A small network was shown many inputs. Here are its activations along a few directions, one row for each input.
In each table, some parts of the input vary, and every possible input appears once, in random order.
A made-up example of a description, with smaller parts first: one of 2 separate values, together with either a single point or one of 11 places around a ring or (one of 4 places along a line, together with one of 5 places around a ring).
Shared parts are said once, and a part with two or three values counts as separate values.
(in the rows, 128 means zero)

Other details of the inputs vary at random and push rows far along two fixed directions, the same in every table; ignore that.

Rows:
r1: [124 128 126 135 134 124 111 126 140 131 104 128 135 126 124 118 131]
r2: [125 144 132 121 119 136 130 109 148 152 130 131 139 134 136 110 134]
r3: [123 126 138 123 126 135 127 105 146 147 127 120 126 143 130 124 140]
r4: [118 122 135 144 104 128 138 105 115 151 129 141 148 121 144 114 125]
r5: [120 126 129 131 120 128 119 103 134 151 121 118 129 128 130 124 144]
r6: [126 141 137 134 122 120 119 137 153 141 104 135 142 132 140 108 126]
r7: [126 127 141 149 129 115 119 140 141 130 114 133 130 135 146 124 129]
r8: [120 107 111 125 117 135 133  88 106 134 118 116 137 117 110 135 136]
r9: [124 117 123 143 125 116 118 124 123 131 102 130 138 123 129 119 125]
r10: [129 144 137 128 125 126 127 138 151 132 114 142 143 139 138 107 119]
r11: [122 126 118 126 119 133 122 102 126 144 118 112 132 123 120 134 147]
r12: [124 131 108 121 125 130 130 117 116 118 106 135 154 109 113 116 120]
r13: [120 129 143 144 107 125 130 118 133 156 128 130 137 125 151 118 138]
r14: [123 133 124 129 113 129 124 106 133 155 124 122 138 117 131 118 137]
r15: [125 150 128 118 119 137 124 116 154 153 121 114 136 131 132 122 148]
r16: [129 134 130 119 141 136 122 131 155 122 107 124 131 144 119 126 134]
r17: [117 107 133 151 109 118 128 104 106 146 126 126 134 117 142 129 137]
r18: [124 126 130 133 108 124 127 111 122 155 124 125 137 118 137 119 135]
r19: [102 115  93 123 125 148 136 126 111 103 110 130 124 111 115 129 106]
r20: [152 159 179 113 157 129 130 179 177 125 184 113  75 180 155 158 155]
r21: [151 125 145 132 153 117 128 171 122  96 159 124  97 141 130 157 125]
r22: [127 136 136 126 113 132 134 114 136 153 130 134 139 134 142 112 131]
r23: [156 177 185  97 163 135 126 184 210 135 177 108  69 201 155 149 163]
r24: [136 175 160  99 166 149 125 219 207 104 167 122  62 189 156 140 130]
r25: [169 122  95 100 145 126 141 149  52  80 195 110  88  87  89 185 133]
r26: [103 110  98 128 126 141 132 129 108 106 119 135 120 109 120 125  99]
r27: [127 138 141 141 122 123 130 141 140 128 121 146 143 134 144 114 118]
r28: [124 122 131 150 115 114 124 131 118 130 112 140 144 111 137 120 118]
r29: [120 108 123 140 110 121 125  98 105 149 118 121 134 117 132 126 136]
r30: [120 117 133 146 125 120 135 126 124 125 117 145 149 133 135 116 111]
r31: [154 153 131 109 153 125 126 168 132  98 157 129 107 128 117 140 126]
r32: [168 108  82 112 150 112 127 161  27  60 171 111  95  60  73 191 118]
r33: [124 134 121 128 134 130 114 126 143 128  98 122 137 128 120 125 136]
r34: [128 123 130 129 139 129 120 126 141 122 113 130 132 136 120 120 125]
r35: [119 117 131 129 115 130 139  99 122 149 125 133 144 135 132 115 125]
r36: [114 111 135 143 111 127 142  99 114 148 129 139 148 130 140 118 123]
r37: [165 102 100 108 149 121 143 139  38  79 202 116  85  89  83 188 122]
r38: [126 131 120 131 125 122 117 126 127 129 109 132 143 109 121 116 122]
r39: [124 130 118 120 135 134 133 120 136 119 108 135 147 130 112 119 123]
r40: [123 127 125 127 133 129 129 120 136 124 112 140 147 131 118 111 117]
r41: [128 117 134 135 132 124 124 130 134 124 112 130 133 140 128 119 121]
r42: [105 111 119 140 124 137 132 151 116 108 132 139 116 125 143 131 100]
r43: [122 114 107 120 119 137 142  92 106 133 126 125 144 116 110 130 130]
r44: [126 132 137 129 133 126 131 132 149 129 114 140 142 147 132 110 117]
Each input here is: one of 4 places along a line, together with either a single point or (one of 2 separate values, together with one of 5 places around a ring).
The inputs of r29 and r5 match in every part but the place on the line of 4. If r6 is changed in the same way as r29 into r5, which row does it become?
> r38
The inputs of r43 and r37 match in every part but the place on the line of 4. If r25 is changed in the same way as r43 into r37, which row does it become?
> r2
Change only the choice among 2 separate values in r41. List by row number the other rows that result.
> r23
Change only the place on the ring of 5 in r34. List by row number the other rows that result.
> r1, r31, r38, r40
List by row number the other rows that have the place on the line of 4 in common with r42.
> r4, r7, r13, r17, r20, r21, r27, r28, r30, r36
Start at r42 and move only the place on the line of 4, one step at a time. The first step leads to r24. Which rows follow, in order?
> r26, r19

Rows:
r45: [143 129 109 112 146 129 126 145 109  98 138 120 112 115 102 148 126]
r46: [ 86 112 116 139  97 144 134  71 140 164  83 136 169 129 138  92 121]
r47: [142 119 134 125 127 125 137 129  98 129 175 118 100 125 131 155 138]
r48: [148 123 132 134 138 113 127 154 104 106 150 128 112 119 125 149 125]
r49: [140 125 101 115 148 129 126 154 102  83 131 128 115 108  99 144 111]
r50: [136 117 130 130 136 124 133 151 105 106 156 129 103 126 129 147 118]
r51: [152 131 126 123 139 116 121 142 107 115 149 117 112 113 113 152 140]
r52: [114  92 112 146 105 124 137  98  77 133 129 132 137 102 128 131 115]
r53: [ 93 124 130 132  98 146 136  67 155 179  96 130 164 142 144  92 136]
r54: [150 135 121 105 137 131 130 127 112 123 158 109 108 121 107 154 147]
r55: [150 187 189 114 153 129 119 184 222 147 157 120  94 193 167 131 164]
r56: [147 127 114 128 147 116 120 161 103  89 133 132 118 106 108 143 114]
r57: [110  96 110 148 116 124 135 124  90 111 113 146 141 106 128 119  93]
r58: [104 107 112 153 102 119 119  78 118 151  66 141 184 105 124  91 117]
r59: [106 104  98 133 123 137 136 119  99 105 107 141 142 108 115 119  95]
r60: [ 99 166 171 145 120 133 117 137 237 171  68 152 168 184 178  64 127]
r61: [157 136 134 118 136 117 124 132 111 129 160 112 110 118 117 153 151]
r62: [155 189 194 111 149 129 122 172 220 160 168 115  93 194 168 133 174]
r63: [ 85 109 112 141 102 142 133  79 138 152  75 142 172 128 134  88 110]
r64: [144 132 114 109 141 131 127 137 111 110 147 113 109 117 105 152 137]
What do these inputs look like to the network?
> one of 4 places along a line, together with one of 5 places around a ring
The inputs of r45 and r50 match in every part but the place on the ring of 5. If r54 is changed in the same way as r45 into r50, which row does it become?
> r47
Change only the place on the ring of 5 in r60. List by row number the other rows that result.
> r49, r56, r57, r59
Start at r59 and move only the place on the line of 4, one step at a time. The first step leads to r63. Which rows follow, in order?
> r46, r53
